A small network was shown many inputs. Here are its activations along a few directions, one row for each input.
Each table varies a few parts of the input and shows all the possible inputs, shuffled.
A made-up example of a description, with smaller parts first: line(6) and (point or line(11) or (values(3) and ring(5))).
Shared parts are said once, and a part with two or three values counts as separate values.
In the rows, zero is written as 128.

Other details of the inputs vary at random and push rows far along two fixed directions, the same in every table; ignore that.

Table:
x1: [134 111  85 105 173 132 140  77 100  98  70 179]
x2: [144 127 189 154  57  84  61 180 210 171 197  79]
x3: [129 104 107 105 167 139 128  77  72 110  96 182]
x4: [140 122  89 114 174 143 139  75  96 103  67 182]
x5: [103 138 106 132  80 153 171 124  86 137 149  62]
x6: [107 161  94 136 108 134 177 187 113 121 155  75]
x7: [164 106 202 167 132 136  73  85 216 156  73 186]
x8: [103 128 100 114  81 138 158 119  90 114 156  57]
x9: [119 149  57 122 107  87 157 180 111 123 159  68]
x10: [146 123  85 110 189 122 141 136  95 129  80 194]
x11: [132 134 213 150  96 115  85 158 248 111 185  50]
x12: [141 128  74 105 191 104 129 137  94 118  88 195]
x13: [161 128 212 164 170 120  84 148 217 159 115 208]
x14: [ 99 139 108 125  82 145 168 120  83 126 149  60]
x15: [112 145  92 114  97 110 146 178  85 134 173  73]
x16: [165 102 207 145 141 122  47 136 186 172 119 204]
x17: [123 114 119  77 213 131 127 109  91  86 141 182]
x18: [101 149 109 126 104 139 168 183  88 134 182  83]
x19: [133 115 105 104 167 147 130  74  71 115  94 187]
x20: [150  99 214 148 126 134  53  81 189 157 105 190]
x21: [132 122  94 117 173 141 147  78  96 111  62 182]
x22: [109 138  88 136  89 132 169 120 110 100 129  48]
x23: [131 133 200 180  45 130  88 126 234 150 137  55]
x24: [ 95 157 120 124 112 134 187 186  90 137 189  89]
Description of these inputs: values(2) and (point or line(5) or line(6)).
Q: The inputs of x6 and x18 match in every part but the values(2) part. If x13 is changed in the same way as x6 into x18, which row does it become?
A: x24
Q: Change only the values(2) part in x2. List by row number the other rows that result.
A: x9

Table:
x25: [121 132 125 123 133 130 140 140 112 131 143 130]
x26: [132 126 153 141 105 131 114 122 162 128 130 102]
x27: [135 120 135 132 141 134 122 101 132 130 101 161]
x28: [126 128 126 131 123 137 135 119 121 129 117 125]
x29: [128 127 136 132 106 128 121 131 133 132 137 106]
x30: [121 130 114 121 127 134 140 127 115 116 130 112]
x31: [135 120 143 136 121 126 111 106 146 133 114 139]
x32: [132 125 150 141 113 128 116 112 161 127 123 116]
x33: [126 140 115 135 120 121 141 156 129 134 136 112]
x34: [136 130 129 134 126 113 117 147 144 137 130 132]
x35: [119 135 122 125 118 129 138 141 124 120 148  98]
x36: [122 131 106 117 147 134 145 130  94 124 126 144]
x37: [122 127 111 113 145 124 137 132  98 126 137 143]
x38: [149 107 143 115 184 124  93 102 126 133  95 222]
x39: [138 120 161 142 106 127 100 118 163 140 125 123]
x40: [125 132 154 134 111 123 120 145 154 131 159 101]
x41: [125 138  99 122 139 119 146 148 119 118 130 119]
x42: [111 135  82 112 137 141 167 128  72 116 124 120]
Q: What is each input in this table made of?
A: values(3) and (point or line(5))
Q: The inputs of x38 and x36 match in every part but the values(3) part. If x34 is changed in the same way as x38 into x36, which row does it become?
A: x33
Q: List by row number the other rows that have the values(3) part in common with x30.
A: x26, x32, x35, x40, x41
Q: Start at x25 and move only the line(5) part, one step at a time. The first step leads to x36. Which rows follow, in order?
A: x42, x28, x27
